These are the activations of a small network on made-up records, seen along a few directions, one row for each record.
After each row come some of the record's fields: Vire, Bukiz, Fadim, Veso.
A field that a record lacks is written none.
Other fields move the rows too, some of them a lot.
In the rows, 500 means zero.
Strong random noise was added to every row along 9 fixed directions; ignore it. To show where, here is one row again and again, with new noise each time:
[525 285 451 345 377 526 502 553 441 541 398 421 470 486 596 388 410 443
 552 516 543 455 511 484 439 555 652 487]
[498 606 597 564 581 351 561 327 511 373 568 458 520 440 390 514 492 601
 323 478 473 533 407 298 526 474 485 557]
[453 328 492 405 359 446 611 457 417 454 397 398 533 493 621 415 410 457
 501 494 559 381 462 371 433 573 632 566]
[540 400 446 435 329 602 667 531 506 548 532 541 477 552 437 592 539 415
 598 461 511 394 462 601 492 386 533 453]
[565 433 480 449 382 334 670 424 396 505 455 468 410 455 541 481 588 462
 413 510 584 353 531 415 505 680 657 412]
[383 498 597 390 562 661 466 450 526 568 482 507 579 523 501 488 387 581
 626 548 504 551 539 578 459 380 473 500]
[485 424 486 314 376 472 640 383 324 526 483 518 389 437 553 455 578 527
 645 485 619 260 584 502 547 614 619 346]
[504 317 406 349 373 472 572 622 443 451 374 376 488 463 604 401 342 438
 670 387 481 475 511 523 402 458 713 573]
[513 700 501 685 604 280 602 407 446 255 506 495 431 382 352 549 485 609
 505 308 381 512 427 362 561 358 589 644]
[646 530 487 583 341 402 608 420 642 474 655 483 465 571 293 750 585 404
 220 392 475 425 311 326 551 358 426 546]
[513 441 456 502 342 652 445 547 584 642 445 539 466 630 467 699 457 390
 550 434 500 398 477 552 505 309 498 561]

[513 478 391 524 354 272 696 586 447 417 393 406 502 495 673 540 512 368
 531 355 520 371 537 483 437 612 657 593]	<Vire:y3 Bukiz:none Fadim:n1 Veso:s3>
[474 401 421 456 499 606 295 575 427 274 573 518 451 424 394 351 377 592
 705 353 373 537 324 454 566 269 455 584]	<Vire:y1 Bukiz:u8 Fadim:n1 Veso:s4>
[594 403 473 565 465 512 294 486 422 518 429 524 404 496 557 468 513 463
 376 535 534 430 409 385 606 572 515 533]	<Vire:y2 Bukiz:none Fadim:n3 Veso:s4>
[542 549 483 583 479 377 534 439 493 298 596 470 477 454 379 536 498 531
 419 356 433 467 328 317 562 389 468 606]	<Vire:y1 Bukiz:u8 Fadim:n2 Veso:s4>
[548 514 498 623 552 453 360 431 465 467 473 506 418 467 447 456 512 536
 355 537 500 492 455 310 568 564 495 544]	<Vire:y1 Bukiz:u3 Fadim:n1 Veso:s4>
[583 779 502 769 648 509 318 338 371 447 549 748 262 420 311 663 699 627
 553 411 453 373 472 495 800 368 414 478]	<Vire:y3 Bukiz:none Fadim:n3 Veso:s3>
[458 548 634 420 554 306 452 363 470 571 472 454 510 481 605 452 541 572
 263 623 598 501 584 388 486 771 531 382]	<Vire:y4 Bukiz:none Fadim:n3 Veso:s5>
[471 528 502 495 500 453 499 395 393 417 518 512 473 444 547 467 547 544
 544 467 545 373 486 412 577 558 473 506]	<Vire:y3 Bukiz:none Fadim:n1 Veso:s3>
[598 403 411 434 350 536 553 546 534 555 559 517 410 523 398 550 567 420
 507 471 510 433 486 512 502 469 527 416]	<Vire:y1 Bukiz:u7 Fadim:n2 Veso:s2>
[447 335 405 481 247 508 817 607 452 530 436 531 547 590 591 501 581 347
 603 542 560 346 537 612 384 627 592 443]	<Vire:y2 Bukiz:none Fadim:n2 Veso:s5>
[397 568 589 458 652 408 574 481 574 553 456 387 610 487 547 378 427 576
 416 637 535 663 672 447 336 693 537 469]	<Vire:y1 Bukiz:u4 Fadim:n2 Veso:s1>
[514 419 497 430 373 656 569 495 516 605 578 559 529 591 510 586 584 421
 514 552 575 383 462 592 531 487 393 412]	<Vire:y2 Bukiz:none Fadim:n3 Veso:s4>
[370 684 587 429 611 477 622 389 486 489 606 530 556 472 490 512 567 624
 610 510 542 480 626 578 499 547 402 393]	<Vire:y4 Bukiz:none Fadim:n1 Veso:s4>
[397 366 485 415 295 603 438 416 493 551 508 512 499 599 525 536 498 454
 507 516 591 280 460 351 502 511 416 504]	<Vire:y1 Bukiz:u5 Fadim:n2 Veso:s2>
[423 477 527 491 500 535 255 408 401 475 340 437 488 497 672 511 326 527
 567 396 536 352 454 336 584 420 524 709]	<Vire:y4 Bukiz:none Fadim:n3 Veso:s4>
[424 371 476 528 399 662 416 491 440 457 543 610 497 553 449 440 535 506
 549 561 498 407 382 469 546 451 396 471]	<Vire:y1 Bukiz:u6 Fadim:n1 Veso:s1>
[407 574 466 476 628 543 257 569 520 355 477 440 504 439 481 442 283 610
 730 306 374 607 488 474 501 256 481 684]	<Vire:y2 Bukiz:none Fadim:n2 Veso:s1>
[424 439 508 356 357 297 786 584 554 411 408 254 705 544 736 558 303 380
 512 315 501 477 471 496 315 474 649 693]	<Vire:y2 Bukiz:none Fadim:n3 Veso:s1>
[559 617 553 359 594 386 644 402 460 486 599 441 502 392 537 507 567 557
 520 452 549 494 577 571 544 553 513 393]	<Vire:y4 Bukiz:none Fadim:n3 Veso:s4>
[510 640 393 587 402 453 702 600 474 483 453 606 407 520 470 733 580 426
 771 271 433 372 574 748 530 316 611 526]	<Vire:y2 Bukiz:none Fadim:n3 Veso:s2>
[510 607 504 545 581 348 524 477 448 393 492 476 479 420 532 488 512 547
 507 419 473 516 513 482 531 526 548 536]	<Vire:y3 Bukiz:none Fadim:n3 Veso:s3>
[373 300 547 248 352 857 362 504 660 727 647 525 618 688 453 497 470 470
 505 686 601 473 496 526 419 468 242 346]	<Vire:y1 Bukiz:u4 Fadim:n2 Veso:s2>
[514 487 574 442 649 591 622 513 434 596 471 582 500 428 473 353 549 589
 589 700 506 659 625 742 461 588 602 299]	<Vire:y1 Bukiz:u7 Fadim:n3 Veso:s2>
[451 576 501 479 449 458 370 444 449 619 361 521 402 535 628 639 492 483
 569 416 568 320 626 500 558 522 566 525]	<Vire:y2 Bukiz:none Fadim:n3 Veso:s2>
[320 544 603 302 554 458 486 409 564 382 612 380 636 475 480 429 346 643
 551 431 481 566 484 388 414 417 412 535]	<Vire:y1 Bukiz:u5 Fadim:n2 Veso:s2>
[443 505 498 682 530 515 465 570 425 578 265 582 503 547 680 504 506 441
 537 591 512 487 585 617 483 603 606 567]	<Vire:y3 Bukiz:none Fadim:n3 Veso:s3>
[388 456 607 769 569 696 497 392 365 542 310 653 606 566 653 460 523 491
 469 746 555 433 430 515 557 572 455 617]	<Vire:y4 Bukiz:none Fadim:n3 Veso:s4>
[519 468 439 512 442 458 533 611 461 602 372 524 457 526 634 516 550 407
 551 519 530 462 621 646 467 621 619 449]	<Vire:y4 Bukiz:none Fadim:n1 Veso:s3>
[564 528 523 547 515 518 549 515 539 591 535 565 489 532 455 555 604 469
 406 590 514 541 518 588 511 552 476 404]	<Vire:y1 Bukiz:u8 Fadim:n2 Veso:s4>
[549 534 536 710 550 486 405 555 592 556 491 578 509 581 426 556 561 467
 239 623 448 636 431 500 501 534 448 495]	<Vire:y1 Bukiz:u8 Fadim:n1 Veso:s4>
[622 394 532 290 490 400 520 340 415 415 656 411 423 353 424 328 547 585
 362 537 569 472 420 296 564 638 513 357]	<Vire:y1 Bukiz:u2 Fadim:n2 Veso:s3>
[591 271 313 499 363 576 728 765 482 434 457 473 511 487 500 364 478 349
 677 490 430 571 471 671 377 480 644 514]	<Vire:y1 Bukiz:u3 Fadim:n1 Veso:s4>
[451 687 585 594 531 587 348 375 544 634 511 616 483 602 498 759 567 515
 468 475 543 373 517 526 631 390 342 522]	<Vire:y3 Bukiz:none Fadim:n3 Veso:s3>
[428 597 532 397 558 531 265 492 494 558 530 557 415 501 476 532 486 608
 607 441 496 488 584 564 561 446 450 407]	<Vire:y1 Bukiz:u8 Fadim:n1 Veso:s4>
[585 213 441 592 299 558 367 446 466 488 453 467 504 562 588 428 519 340
 219 628 581 357 279 195 544 636 436 617]	<Vire:y4 Bukiz:none Fadim:n1 Veso:s3>
[546 404 424 282 344 515 462 478 394 552 518 501 349 464 523 504 538 485
 651 399 573 295 552 521 574 507 570 371]	<Vire:y4 Bukiz:none Fadim:n3 Veso:s5>
[421 605 582 571 553 622 229 335 477 718 342 609 376 558 500 633 482 564
 513 565 571 371 636 428 594 477 496 519]	<Vire:y1 Bukiz:u1 Fadim:n3 Veso:s5>
[507 635 561 569 631 472 509 493 542 484 590 578 523 480 420 520 587 568
 449 552 455 630 507 597 521 505 423 424]	<Vire:y3 Bukiz:none Fadim:n1 Veso:s3>
[359 446 576 295 555 633 633 370 442 420 662 487 599 434 428 290 486 657
 653 610 555 502 514 464 456 542 385 372]	<Vire:y1 Bukiz:u4 Fadim:n2 Veso:s1>
[632 335 473 649 399 582 503 390 432 383 499 475 530 495 527 509 494 387
 329 503 517 369 202 271 625 416 435 710]	<Vire:y4 Bukiz:none Fadim:n3 Veso:s4>

Which values does each new row have?
[585 518 290 730 393 554 373 541 436 420 540 665 238 499 258 563 650 474
 595 381 439 319 449 386 651 398 463 502]	<Vire:y1 Bukiz:u4 Fadim:n2 Veso:s2>
[530 431 473 423 403 475 540 486 460 487 547 494 492 495 549 491 562 457
 493 492 552 404 467 481 526 573 481 450]	<Vire:y3 Bukiz:none Fadim:n1 Veso:s3>
[533 566 570 589 563 504 388 381 441 553 536 630 440 492 485 520 657 547
 364 628 554 456 484 475 626 624 407 397]	<Vire:y3 Bukiz:none Fadim:n1 Veso:s3>
[655 453 464 487 409 533 733 541 519 597 570 535 503 527 497 589 657 369
 448 557 552 463 496 662 515 556 500 383]	<Vire:y4 Bukiz:none Fadim:n3 Veso:s4>
[388 555 590 418 679 592 313 498 505 495 508 509 570 464 539 391 401 637
 610 549 472 647 546 574 490 461 425 489]	<Vire:y3 Bukiz:none Fadim:n1 Veso:s3>
[570 375 477 585 522 608 390 589 548 495 499 522 520 513 429 401 465 468
 396 613 433 661 395 490 478 469 471 529]	<Vire:y4 Bukiz:none Fadim:n3 Veso:s5>
[459 477 479 403 393 544 494 560 546 559 455 446 554 579 621 629 415 416
 607 379 518 416 513 584 472 386 504 579]	<Vire:y3 Bukiz:none Fadim:n3 Veso:s3>
[472 541 513 615 469 568 449 465 470 508 489 616 456 554 444 600 545 508
 515 486 487 411 438 506 581 413 453 522]	<Vire:y1 Bukiz:u8 Fadim:n2 Veso:s4>
[587 551 535 563 549 462 448 509 629 518 592 490 519 524 369 557 518 499
 283 535 447 647 434 453 497 466 424 490]	<Vire:y4 Bukiz:none Fadim:n3 Veso:s5>
[583 445 492 616 498 611 316 627 644 626 452 526 531 608 500 587 467 390
 341 577 454 640 434 559 482 431 446 570]	<Vire:y3 Bukiz:none Fadim:n3 Veso:s3>
[629 596 466 481 459 343 548 461 476 481 618 532 383 454 434 604 666 491
 426 406 521 411 496 499 606 552 492 381]	<Vire:y3 Bukiz:none Fadim:n1 Veso:s3>
[444 582 508 354 544 561 238 627 691 639 488 396 546 590 553 628 313 493
 572 368 464 611 603 585 435 337 434 572]	<Vire:y4 Bukiz:none Fadim:n1 Veso:s4>
[444 613 509 299 373 414 613 441 719 433 801 374 581 576 310 704 477 517
 456 271 486 441 440 368 448 303 301 487]	<Vire:y1 Bukiz:u4 Fadim:n2 Veso:s2>
[580 423 474 633 443 403 666 600 592 428 492 419 622 548 529 515 490 364
 281 526 452 608 365 462 406 524 524 615]	<Vire:y3 Bukiz:none Fadim:n3 Veso:s3>
[337 504 588 660 580 612 578 391 379 467 340 600 566 499 548 424 458 577
 606 635 503 471 505 502 488 496 548 593]	<Vire:y1 Bukiz:u7 Fadim:n3 Veso:s2>
[532 710 517 378 626 324 356 539 535 555 475 434 415 433 567 600 454 564
 579 320 478 564 676 611 525 475 582 469]	<Vire:y3 Bukiz:none Fadim:n3 Veso:s3>
[422 562 519 718 433 557 521 516 504 687 333 655 514 663 623 690 616 386
 462 613 564 372 589 620 505 594 489 516]	<Vire:y3 Bukiz:none Fadim:n1 Veso:s3>
[438 709 626 487 602 405 608 445 574 503 565 498 610 518 521 646 514 556
 473 451 484 567 534 619 487 442 441 493]	<Vire:y3 Bukiz:none Fadim:n3 Veso:s3>
[498 233 446 489 186 597 826 487 493 510 553 499 641 625 581 506 615 289
 405 633 617 295 358 444 429 634 419 493]	<Vire:y4 Bukiz:none Fadim:n1 Veso:s3>
[586 435 524 501 555 552 545 559 539 528 522 472 588 495 547 447 503 447
 406 602 494 637 449 592 474 531 478 488]	<Vire:y4 Bukiz:none Fadim:n3 Veso:s4>
